Questions about the array below.
1) What is the entry in the bottom-right corner?
2) What is the bottom-left entry?
3) What is the smallest entry in the first row?
4) What is the largest entry in the last row?
5) What is the bottom entry of the column that holds the smallest entry?
6) What is the 2nd entry, reading row by row?
7) What is the 4th entry in reading order?
129  130  122  136  130  127  136  129  123  134  131  128
128  128  125  132  128  127  130  128  130  131  133  128
144  135  136  115  118  120  126  149  118  135  143  115
127  127  130  132  130  128  124  128  127  133  130  128
130  130  129  127  129  123  130  133  130  132  133  131
129  126  129  125  131  123  131  127  123  132  132  124
123  137  123  129  117  122  122  122  127  149  125  132
130  125  125  128  132  128  126  130  127  132  133  123
127  130  130  132  125  124  130  133  125  132  132  130
130  127  128  129  126  127  127  132  124  135  124  125
131  130  135  120  137  122  129  132  116  132  132  127
127  127  127  128  127  126  128  130  130  133  130  125
132  123  122  131  126  125  129  134  127  134  136  131
128  126  124  128  126  125  129  131  128  130  130  125
116  119  117  137  127  112  123  126  136  126  138  129
1) 129
2) 116
3) 122
4) 138
5) 112
6) 130
7) 136

[[127 123 136 120 123]
 [119 124 129 133 135]
 [129 153 125 132 119]
 [120 131 139 131 124]
 [131 121 131 131 120]
 [129 111 127 131 125]
 [139 138 119 138 129]]
Counting starts at 0.
Which number is the entry just left of the smallest entry? 129
The entry directly below the centre entry: 131
Which number is the entry in row 1 and column 1? 124
The top entry of the column that holds the smallest entry -> 123
The entry at row 2, column 0 is 129
Which number is the smallest entry? 111
The top-right entry is 123
Which number is the maximum? 153
The entry just right of the centre entry: 131
Which number is the entry in row 2 and column 2? 125
The entry directly below the largest entry: 131
Which number is the entry at row 1, column 0? 119
Which number is the entry in row 0 and column 0? 127

W =
[[125 120 130 125 120 125 113 125 134 140 133]
 [137 121 134 129 134 127 114 112 132 125 129]
 [130 136 127 113 152 142 122 131 126 124 125]
 [127 133 128 122 137 132 130 133 127 134 132]
 [135 131 125 144 126 126 144 124 121  99 115]
 [129 122 130 131 121 123 123 123 131 132 131]
 [138 124 135 134 130 120 125 114 131 135 138]
 [127 134 128 131 128 124 144 136 125 137 136]
 [123 132 125 127 127 130 135 137 126 130 128]]
Indices start at 0.
Find the entry just right of the centre entry.
A: 144
The entry at row 1, column 0 is 137
The entry in row 0 and column 0 -> 125
The entry in the top-right corner: 133
Find the entry at row 2, column 0.
A: 130
The top entry of the column that holds the smallest entry -> 140
Find the entry at row 1, column 1.
A: 121
The entry just left of the largest entry: 113
Find the top entry of the column that holds the largest entry.
A: 120
The entry directly above the centre entry -> 132
Find the entry at row 0, column 1.
A: 120
The entry just left of 140: 134
The entry in row 0 and column 2 is 130
The bottom-right entry: 128
Find the entry just left of the smallest entry.
A: 121
The bottom-left entry -> 123
Find the entry directly above the largest entry.
A: 134
The bottom entry of the column that holds the largest entry is 127
The bottom entry of the column that holds the smallest entry -> 130
Find the largest entry.
A: 152
The smallest entry -> 99

X = [[125, 133, 116, 131], [135, 137, 137, 131], [133, 139, 134, 135], [137, 128, 120, 141], [120, 135, 148, 134], [141, 121, 124, 146], [123, 133, 130, 143], [129, 133, 119, 121], [121, 123, 105, 119], [116, 126, 120, 126], [135, 123, 118, 137], [109, 122, 131, 122], [122, 101, 134, 139]]
Which number is the smallest entry?
A: 101
Which number is the entry just right of the largest entry?
A: 134
The entry just left of the largest entry is 135
The maximum -> 148
The entry just right of the smallest entry is 134

Questions about the row below.
1) The smallest entry?
2) The entry just right of the largest entry?
[141 150 107 102 122 112]
1) 102
2) 107
